These are the activations of a small neural network, seen along a few directions. Each row is one input.
Each table varies a few parts of the input and shows all the possible inputs, shuffled.
Descriptions start from the smaller parts, as in this example, which fits no table here: one of 6 places along a line, together with either a single point or one of 9 places around a ring or (one of 3 separate values, together with one of 8 places around a ring).
Shared parts are said once, and a part with two or three values counts as separate values.
In the rows, 128 means zero.

Other details of the inputs shift rows strongly along three fixed directions, in all tables alike. That doesn't count.

Table:
x1: [122 143 144 145 147 143 137 118 141 122 149]
x2: [101 146 132 137 138 141 136 130 127 130 129]
x3: [145 101  81 104 103 147  65  65 133 132 102]
x4: [120 101 137 139  74  77 166 109 102 145 134]
x5: [152 123 120  96 122 116 119 163 144 117 126]
x6: [131 141 152 152 136 152 122 130 117 129 141]
x7: [117 154 140 147 145 141 134 117 141 128 148]
x8: [167 133 122 130 110 130 115 165 144 135 135]
x9: [107 141 140 129 149 140 139 128 126 130 122]
x10: [157 120 103 108 133 120 129 163 141 122 122]
x11: [147 132  97 122 120 121 126 164 147 126 119]
x12: [109 140 145 136 145 128 123 130 119 116 121]
x13: [103 146 137 144 136 131 119 130 120 115 128]
x14: [147 125 119 105 111 120 119 165 151 114 122]
x15: [125  92 126 150  93  89 175 109  98 142 130]
x16: [153 126 106 113 130 118 128 163 146 127 113]
x17: [108 147 150 126 140 130 127 128 121 122 122]
x18: [121  89 138 134  78  86 178 106 107 138 133]
x19: [111 135 143 132 150 130 123 130 113 111 132]
x20: [109 119 104 111 139 172  89  31 107 146 111]
x21: [137 141 153 142 147 148 124 131 111 130 145]
x22: [108 141 143 119 147 140 137 124 121 115 131]
x23: [105 136 136 135 141 145 138 130 127 123 129]
x24: [117  99 134 137  76  81 177 109 108 144 134]
x25: [144 113 108 120 125 121 114 168 148 123 123]
x26: [102 140 130 147 142 133 120 135 120 129 129]
x27: [125 148 147 140 153 137 138 116 140 129 143]
x28: [148 117 112 114 130 114 115 167 147 130 116]
x29: [174 108  96 110 103 153  71  68 130 158 110]
x30: [150 111 110 110 135 116 116 167 142 125 126]
x31: [127 142 145 136 157 139 139 115 133 124 153]
x32: [106 145 145 124 142 137 136 125 127 121 121]
Each input here is: one of 4 places along a line, together with either one of 2 separate values or one of 6 places around a ring.
- Changing only the place on the line of 4 turns x30 into x28. The same change can be made to x21. Which row results? => x29

Table:
x33: [117 126 130 125 128 121 139 116 123 129 127]
x34: [163 108  96 105 110 119 101 140 146 131 113]
x35: [117 128 132 128 127 120 143 125 126 129 129]
x36: [137 123 138 136 132 128 141 123 124 134 142]
x37: [119 128 136 132 120 124 138 131 121 128 127]
x38: [137 126 142 140 132 127 133 126 118 136 139]
x39: [130 130 135 146 121 124 132 128 123 135 136]
x40: [120 126 131 133 129 121 143 135 123 127 131]
x41: [160 109  92  99 111 121 112 142 151 128 116]
x42: [135 128 142 131 133 125 145 121 128 132 140]
x43: [121 165 127 119 174 162 102 175 155 101 127]
x44: [125 133 133 137 123 126 139 114 131 133 136]
x45: [106 151 112 131 144 196  58  27 117 139 114]
x46: [120 125 137 131 124 121 135 128 119 124 128]
x47: [118 176 141 121 175 161 109 193 151  94 127]
x48: [161 112  96 105 111 121 104 143 144 130 113]
x49: [117 127 131 127 124 122 142 119 126 132 126]
x50: [120 128 136 132 122 122 138 133 120 126 129]
x51: [119 124 136 132 122 122 131 124 118 126 129]
x52: [119 124 129 133 124 124 142 126 122 131 127]
x53: [120 122 132 132 131 121 140 130 122 125 130]
x54: [118 126 134 127 130 119 140 122 126 126 128]
x55: [135 129 146 135 129 128 138 128 122 130 141]
x56: [128 130 133 143 125 126 141 128 130 131 139]
x57: [117 126 133 128 129 119 139 122 126 127 130]
x58: [163 107  90 104 103 121 100 133 144 137 111]
x59: [122 125 132 137 123 122 134 130 117 133 124]
x60: [121 122 132 137 126 121 126 122 114 131 127]
- Changing only one part turns x58 into x40. The same change can be made to x48. Which row results? => x41
- Describe the family of inputs behind these rows. => one of 4 places along a line, together with either one of 2 separate values or one of 5 places along a line
- Which other rows does x38 become when the choice among 2 separate values takes its other values? List them by row number. => x39
- Which other rows does x55 become when the choice among 2 separate values takes its other values? List them by row number. => x45

Table:
x61: [179  90  86 106  87  89 125 177 141 139 104]
x62: [110 143 126 117 134 140 109 126 140 118 115]
x63: [114 140 124 129 132 143 100 133 126 112 116]
x64: [135 144 128 141 148 157 101 132 121 141 128]
x65: [109 141 112 121 140 142 117 129 145 122 119]
x66: [190  98  92 106  84  93 135 159 169 135 135]
x67: [105 102 126 152  87 110 142  73  86 145 119]
x68: [176  76  94  90  98  84 123 169 149 123 117]
x69: [132 141 130 122 155 152 118 111 135 124 133]
x70: [127 147 136 140 139 158  97 125 129 122 137]
x71: [104  90 127 129 104 101 155  62  91 147 124]
x72: [111 138 115 115 152 143 119 127 138 120 119]
x73: [190 100 106 101  81  93 130 161 170 134 129]
x74: [135 141 134 136 150 152  98 132 121 133 130]
x75: [128 150 128 144 136 162 102 124 130 129 134]
x76: [129 150 140 124 143 162 111 114 139 129 127]
x77: [122 103 143 140  97 122 152  42  87 155 138]
x78: [105 133 202 186 128  82 208 189  88 125 170]
x79: [196  94 100  90  91  94 138 156 159 136 131]
x80: [108 143 115 122 140 140 114 127 139 117 123]
x81: [105 130 191 176 139  79 231 170 103 125 169]
x82: [128 147 125 131 155 160 121 114 144 127 131]
x83: [116 142 125 107 139 149 115 126 130 118 119]
x84: [125 149 124 135 147 156 117 114 147 128 133]
x85: [122 137 124 127 146 139 102 138 117 120 108]
x86: [118 141 124 127 139 142 100 135 120 115 111]
x87: [109 148 120 120 138 135 110 126 137 119 120]
x88: [112 144 129 112 138 148 112 129 137 122 112]
x89: [107  93 130 125  98 101 155  62  88 148 123]
x90: [ 98 166 167 143 173 113 191 249 150  93 147]
x91: [128 155 130 131 144 147 108 115 141 126 135]
x92: [124  81 143 148 110 106 142  48  81 151 142]
- Describe the family of inputs behind these rows. => one of 2 separate values, together with either a single point or one of 5 places along a line or one of 10 places around a ring
- Which other rows does x66 become when the place on the ring of 10 takes its other values? List them by row number. => x69, x73, x76, x77, x79, x81, x82, x84, x91
- Which other rows does x83 become when the choice among 2 separate values takes its other values? List them by row number. => x77

Table:
x93: [115 132 128 144 129 122 141  94 114 138 133]
x94: [123 111 121 151 110 125 122  81 115 145 126]
x95: [127 115 133 135 120 144 127  71 103 150 122]
x96: [194  68 119 100  60  48 184 185 149 139 141]
x97: [157 139 100 110 144 148  73 141 162 117 121]
x98: [ 91 126 139 147 127 127 146 142 111 113 130]
x99: [116 128 128 137 120 129 144  86 115 133 133]
x100: [163 134  99 104 144 163  81 147 154 135 121]
x101: [115 129 148 134 117 124 136  99 112 132 142]
x102: [124 117 139 145 137 122 132  96 110 133 132]
x103: [127 118 147 136 124 134 130  82 103 137 125]
x104: [157 141 100 115 132 162  73 148 157 129 120]
x105: [132 114 116 139 108 134 116  61  94 155 127]
x106: [129 109 134 137 123 131 117  73  97 149 131]
x107: [160 133  93 108 150 157  84 142 162 128 116]
x108: [134 141  95  89 146 150  87 151 157 126  95]
x109: [116 121 134 129 123 141 137  81 109 147 133]
x110: [ 95 135 137 142 138 126 152 139 103 110 130]
x111: [ 93 132 156 140 154 123 154 154 107 102 134]
x112: [127 120 119 147 122 125 129  79 106 142 127]
x113: [162 142 112 101 133 157  76 140 159 117 116]
x114: [111 121 131 142 111 131 138  90 124 135 132]
x115: [112 129 147 138 125 118 144 110 122 124 143]
x116: [155 136  99  98 151 148  83 136 168 120 117]
x117: [190  70 112 113  58  26 183 199 157 137 146]
x118: [122 153 140 126 161 146 143 171 151 112 139]
x119: [154 136 102  92 145 155  89 134 169 114 119]
x120: [130 122 129 138 110 138 128  69 100 144 121]
x121: [120 127 129 132 112 135 136  76 105 142 132]
x122: [ 92 127 141 138 148 133 151 142 106 116 131]
x123: [ 85 165 181 141 173 111 170 203 120 100 130]
x124: [ 89 138 157 144 145 117 152 164 109  99 141]
x125: [159 142 106 110 127 166  80 142 162 122 111]
x126: [102 182 150 129 171 127 148 221 142  97 121]
x127: [ 79 164 167 151 151 118 160 188 123 110 125]
x128: [115 120 132 138 103 136 130  78 113 144 131]
x129: [152 136  91 100 149 155  88 138 168 130 117]
x130: [ 81 169 180 146 162 106 165 203 121 100 134]
x131: [110 124 130 149 118 123 134  95 121 141 132]
x132: [207  53 103 108  39  38 158 170 138 154 141]
- Describe the family of inputs behind these rows. => one of 5 places around a ring, together with either one of 2 separate values or one of 6 places around a ring
- Changing only the place on the ring of 5 turns x98 into x110. The same change can be made to x94. Which row results? => x112
- Changing only the place on the ring of 5 turns x132 into x105. The same change can be made to x113. Which row results? => x120
- Which other rows does x129 become when the place on the ring of 5 takes its other values? List them by row number. => x93, x116, x117, x131
- Which other rows agree with x129 in the place on the ring of 5? List them by row number. => x95, x100, x107, x108, x109, x118, x122
